These are the activations of a small network on made-up records, seen along a few directions, one row for each record.
After each row come some of the record's fields: LORIK, BOKOT, FAM, LAMEM, BOGUZ, SIPUN, MOTEF, LIFIB.
Not every record has every field; a missing one is left out.
Other fields move the rows too, some of them a lot.
(in the rows, 500 means zero)
Strong random noise was added to every row along 2 fixed directions; ignore it. To show where, here is one row again and again, with new noise each time:
424 488 529 502 431 517 439 448 553 656 536 381 514 500 515 484 550 499 467 385 425
427 536 519 481 481 557 421 493 626 599 489 420 466 484 525 495 518 526 525 424 458
526 392 535 466 385 467 414 363 415 682 649 392 588 559 504 503 610 478 403 364 362
438 624 498 437 576 631 384 577 760 489 403 498 378 456 542 518 458 578 634 501 518

304 741 508 602 491 657 575 645 703 374 201 588 322 459 583 331 422 672 676 571 676 -> {LORIK: mam, BOKOT: dom, FAM: kotol, LAMEM: badof, BOGUZ: bala, MOTEF: las, LIFIB: peb}
825 225 488 330 460 534 309 389 456 568 788 562 635 577 510 673 538 464 495 452 317 -> {LORIK: mam, BOKOT: gogez, FAM: kotol, LAMEM: badof, BOGUZ: nof, MOTEF: zeg, LIFIB: peb}
672 463 460 311 534 473 315 446 551 553 658 441 589 555 519 656 540 539 492 441 374 -> {LORIK: mam, BOKOT: lovip, FAM: bamuz, LAMEM: gopag, SIPUN: par}
389 480 463 538 355 552 422 463 637 617 506 316 519 516 564 544 509 558 518 285 443 -> {LORIK: far, FAM: kotol, LAMEM: badof, SIPUN: par}
254 785 592 787 861 631 851 866 791 293 50 722 217 216 430 294 234 378 694 839 856 -> {LORIK: bobo, BOGUZ: bala, MOTEF: las, LIFIB: limu}
675 481 388 299 563 609 418 563 615 334 564 588 391 511 486 709 403 544 555 490 429 -> {LORIK: far, FAM: kotol, LAMEM: gopag, SIPUN: gur}
513 529 681 622 823 422 789 655 532 627 461 574 487 325 287 488 424 243 431 667 585 -> {LORIK: mam, BOKOT: lovip, FAM: bamuz, LAMEM: gopag, BOGUZ: bala, MOTEF: las, LIFIB: limu}
493 472 523 452 585 561 343 475 606 532 489 386 549 498 615 474 613 569 623 435 515 -> {LORIK: mam, BOKOT: gogez, FAM: kotol, LAMEM: gopag, SIPUN: par}
209 556 491 650 497 530 590 655 804 672 395 246 490 340 489 483 327 412 505 377 517 -> {LORIK: mam, BOKOT: lovip, BOGUZ: nof, MOTEF: zeg, LIFIB: peb}
745 461 420 333 260 472 282 236 52 256 583 769 561 809 625 384 688 754 518 586 435 -> {LORIK: bobo, FAM: kotol, LAMEM: badof, BOGUZ: nof, MOTEF: torof, LIFIB: peb}
554 547 461 439 441 512 442 442 334 266 466 683 487 640 596 360 572 656 591 622 530 -> {LORIK: bobo, BOGUZ: bala, MOTEF: las, LIFIB: peb}
382 561 504 541 349 536 424 467 560 550 402 395 513 589 569 437 574 576 570 402 535 -> {LORIK: mam, BOKOT: gogez, FAM: kotol, LAMEM: badof, SIPUN: par}
395 569 405 473 403 477 453 513 561 400 481 494 425 469 512 543 416 537 473 431 443 -> {LORIK: bobo, SIPUN: par}
524 495 481 401 473 515 529 516 510 523 539 519 448 487 449 590 494 476 450 503 451 -> {LORIK: mam, BOKOT: gogez, FAM: kotol, LAMEM: gopag, SIPUN: gur}
191 633 439 658 276 476 601 468 386 429 324 470 425 538 561 289 494 561 469 465 563 -> {LORIK: bobo, SIPUN: par}
369 508 507 590 430 441 654 520 475 546 479 437 476 407 462 489 466 439 411 444 486 -> {LORIK: bobo, FAM: kotol, LAMEM: badof, SIPUN: gur}
436 696 460 494 631 620 385 574 700 372 356 541 363 492 578 415 470 681 715 607 568 -> {LORIK: bobo, FAM: bamuz, LAMEM: gopag, BOGUZ: nof, MOTEF: las, LIFIB: peb}
367 687 385 472 417 569 428 542 587 331 331 516 361 559 565 452 433 638 609 499 570 -> {LORIK: far, SIPUN: par}
422 605 464 463 393 495 461 488 498 449 438 527 448 562 524 452 514 558 535 532 532 -> {LORIK: mam, BOKOT: gogez, SIPUN: par}
397 536 481 559 432 485 487 478 520 477 465 486 477 505 524 463 497 500 505 448 508 -> {LORIK: bobo, SIPUN: par}
497 574 424 383 507 589 478 499 550 363 435 585 386 511 499 547 465 599 600 613 600 -> {LORIK: mam, BOKOT: gogez, FAM: kotol, LAMEM: gopag, BOGUZ: nof, MOTEF: torof, LIFIB: limu}
568 523 438 471 578 580 619 626 619 349 474 628 348 460 383 627 298 465 517 571 550 -> {LORIK: far, FAM: kotol, LAMEM: badof, BOGUZ: bala, MOTEF: las, LIFIB: limu}
464 390 471 540 398 471 393 339 451 697 648 243 656 550 587 495 640 542 440 256 363 -> {LORIK: far, FAM: bamuz, LAMEM: gopag, SIPUN: par}
535 403 479 464 476 418 647 499 433 586 631 470 512 452 369 624 493 359 355 468 405 -> {LORIK: mam, BOKOT: gogez, FAM: bamuz, LAMEM: gopag, SIPUN: gur}
143 649 515 740 468 431 760 636 588 512 302 417 406 324 441 366 385 418 444 465 590 -> {LORIK: bobo, SIPUN: gur}
408 598 430 445 490 533 476 601 687 363 370 490 417 472 549 532 454 547 628 512 598 -> {LORIK: mam, BOKOT: gogez, SIPUN: par}
412 508 404 405 345 569 310 513 712 522 533 384 502 495 632 594 445 631 557 301 387 -> {LORIK: far, FAM: kotol, LAMEM: badof, BOGUZ: bala, MOTEF: zeg, LIFIB: peb}
557 392 539 518 399 457 315 348 386 673 625 430 668 555 621 409 611 555 483 416 395 -> {LORIK: bobo, FAM: kotol, LAMEM: badof, BOGUZ: nof, MOTEF: zeg, LIFIB: peb}
653 556 532 374 760 593 256 510 659 394 453 531 541 551 620 474 566 619 717 599 576 -> {LORIK: mam, BOKOT: lovip, SIPUN: par}
376 529 456 578 501 453 628 562 582 590 506 389 477 384 442 587 419 416 398 408 432 -> {LORIK: bobo, FAM: bamuz, LAMEM: gopag, SIPUN: gur}
382 477 410 562 470 614 526 553 702 573 501 389 458 410 504 579 402 512 558 370 455 -> {LORIK: far, FAM: kotol, LAMEM: badof, BOGUZ: nof, MOTEF: las, LIFIB: peb}
598 424 530 426 601 576 365 483 611 558 587 444 533 491 528 558 555 529 568 451 454 -> {LORIK: mam, BOKOT: gogez, FAM: kotol, LAMEM: gopag, SIPUN: par}
534 461 567 548 501 487 403 363 310 461 511 580 573 594 590 318 649 562 529 539 514 -> {LORIK: bobo, SIPUN: par}
64 662 453 719 430 517 728 678 753 569 279 289 358 301 473 448 330 438 454 349 559 -> {LORIK: far, SIPUN: gur}
502 595 395 491 460 560 622 568 490 266 408 720 356 466 443 546 387 556 542 606 520 -> {LORIK: bobo, FAM: kotol, LAMEM: badof, BOGUZ: bala, MOTEF: torof, LIFIB: peb}
493 452 526 507 526 583 289 431 674 650 565 328 580 515 600 545 615 595 600 298 442 -> {LORIK: far, FAM: kotol, LAMEM: badof, SIPUN: par}
890 342 525 306 492 438 294 340 214 406 744 685 627 721 525 540 640 536 501 573 427 -> {LORIK: far, BOGUZ: bala, MOTEF: zeg, LIFIB: limu}
601 550 331 333 258 528 356 396 356 266 487 567 392 688 533 557 531 739 529 481 464 -> {LORIK: far, FAM: kotol, LAMEM: badof, BOGUZ: nof, MOTEF: torof, LIFIB: peb}
521 524 411 432 495 489 470 504 567 472 552 490 467 469 501 650 449 533 466 459 420 -> {LORIK: bobo, FAM: bamuz, LAMEM: gopag, SIPUN: gur}
644 555 440 294 702 599 274 564 753 412 509 511 467 486 596 650 459 600 682 559 518 -> {LORIK: mam, BOKOT: lovip, FAM: bamuz, LAMEM: gopag, SIPUN: par}
778 335 499 272 423 431 337 300 272 615 808 494 656 669 471 614 632 503 362 454 304 -> {LORIK: mam, BOKOT: lovip, FAM: kotol, LAMEM: gopag, SIPUN: par}
528 329 609 615 448 408 605 391 307 734 660 421 644 511 428 491 603 345 315 376 422 -> {LORIK: bobo, FAM: kotol, LAMEM: gopag, SIPUN: gur}
429 480 509 540 340 548 458 396 412 584 493 434 548 568 590 390 577 561 489 426 475 -> {LORIK: mam, BOKOT: dom, FAM: kotol, LAMEM: gopag, SIPUN: par}

Which values does each new row have?
230 692 421 543 515 669 400 613 897 516 305 286 364 390 618 506 408 656 650 333 527 -> {LORIK: far, FAM: kotol, LAMEM: gopag, SIPUN: par}
440 432 477 561 349 357 635 444 297 510 584 477 549 498 429 483 490 415 314 416 434 -> {LORIK: bobo, SIPUN: gur}
504 402 339 366 290 476 379 401 505 540 691 312 545 555 532 675 486 558 394 240 292 -> {LORIK: far, FAM: bamuz, LAMEM: gopag, SIPUN: par}
368 499 515 644 440 381 785 542 314 528 452 509 475 481 359 404 431 365 322 522 545 -> {LORIK: far, BOGUZ: bala, MOTEF: las, LIFIB: limu}
598 474 464 420 273 517 308 315 319 454 549 539 580 709 642 420 648 678 533 463 435 -> {LORIK: mam, BOKOT: dom, FAM: kotol, LAMEM: badof, SIPUN: par}
700 361 550 454 629 481 450 486 523 552 650 539 553 479 446 654 515 415 468 475 416 -> {LORIK: bobo, FAM: kotol, LAMEM: badof, SIPUN: gur}
626 397 516 440 370 457 539 386 256 497 607 588 541 586 482 487 580 481 393 515 419 -> {LORIK: mam, BOKOT: dom, FAM: kotol, LAMEM: gopag, SIPUN: gur}
582 605 478 491 577 491 642 580 457 302 422 735 357 474 372 570 384 487 505 695 596 -> {LORIK: bobo, FAM: kotol, LAMEM: badof, BOGUZ: bala, MOTEF: torof, LIFIB: limu}
376 692 275 364 390 575 411 595 652 199 375 541 304 541 546 574 336 682 589 469 510 -> {LORIK: far, SIPUN: par}
384 581 419 531 365 472 586 494 396 356 404 575 426 512 520 444 466 536 453 526 528 -> {LORIK: bobo, SIPUN: gur}
680 614 399 417 577 589 531 534 426 76 364 896 303 512 477 514 376 621 660 831 658 -> {LORIK: bobo, FAM: kotol, LAMEM: badof, BOGUZ: nof, MOTEF: torof, LIFIB: limu}
403 579 389 473 249 457 426 359 335 444 493 455 513 608 608 401 562 659 465 436 438 -> {LORIK: bobo, FAM: bamuz, LAMEM: gopag, SIPUN: par}
606 469 432 377 276 532 254 335 385 466 566 480 549 729 621 515 617 674 528 377 424 -> {LORIK: far, FAM: kotol, LAMEM: badof, SIPUN: par}
653 314 487 468 506 399 573 433 359 600 747 498 579 491 392 657 496 358 302 429 337 -> {LORIK: bobo, FAM: bamuz, LAMEM: gopag, SIPUN: gur}
436 603 520 573 610 584 440 519 543 358 345 620 432 493 597 337 506 594 655 620 628 -> {LORIK: bobo, SIPUN: par}
524 582 397 343 676 600 338 591 829 413 473 400 456 424 584 643 433 622 653 490 499 -> {LORIK: mam, BOKOT: lovip, FAM: bamuz, LAMEM: gopag, SIPUN: par}
379 701 377 479 408 560 505 534 506 280 306 622 365 542 548 379 466 669 630 626 608 -> {LORIK: mam, BOKOT: gogez, BOGUZ: nof, MOTEF: torof, LIFIB: peb}
527 542 520 495 649 551 620 651 625 421 428 622 386 421 399 551 397 402 540 612 584 -> {LORIK: mam, BOKOT: gogez, SIPUN: gur}
521 454 512 482 425 488 394 450 561 587 572 440 540 513 538 585 539 518 501 387 434 -> {LORIK: bobo, FAM: kotol, LAMEM: badof, SIPUN: par}
335 554 463 561 239 534 414 390 506 601 455 325 535 610 618 435 580 633 519 313 480 -> {LORIK: far, FAM: kotol, LAMEM: badof, SIPUN: par}
552 365 582 524 549 473 558 542 551 621 536 426 574 479 456 579 555 365 490 446 533 -> {LORIK: mam, BOKOT: gogez, FAM: kotol, LAMEM: badof, SIPUN: gur}
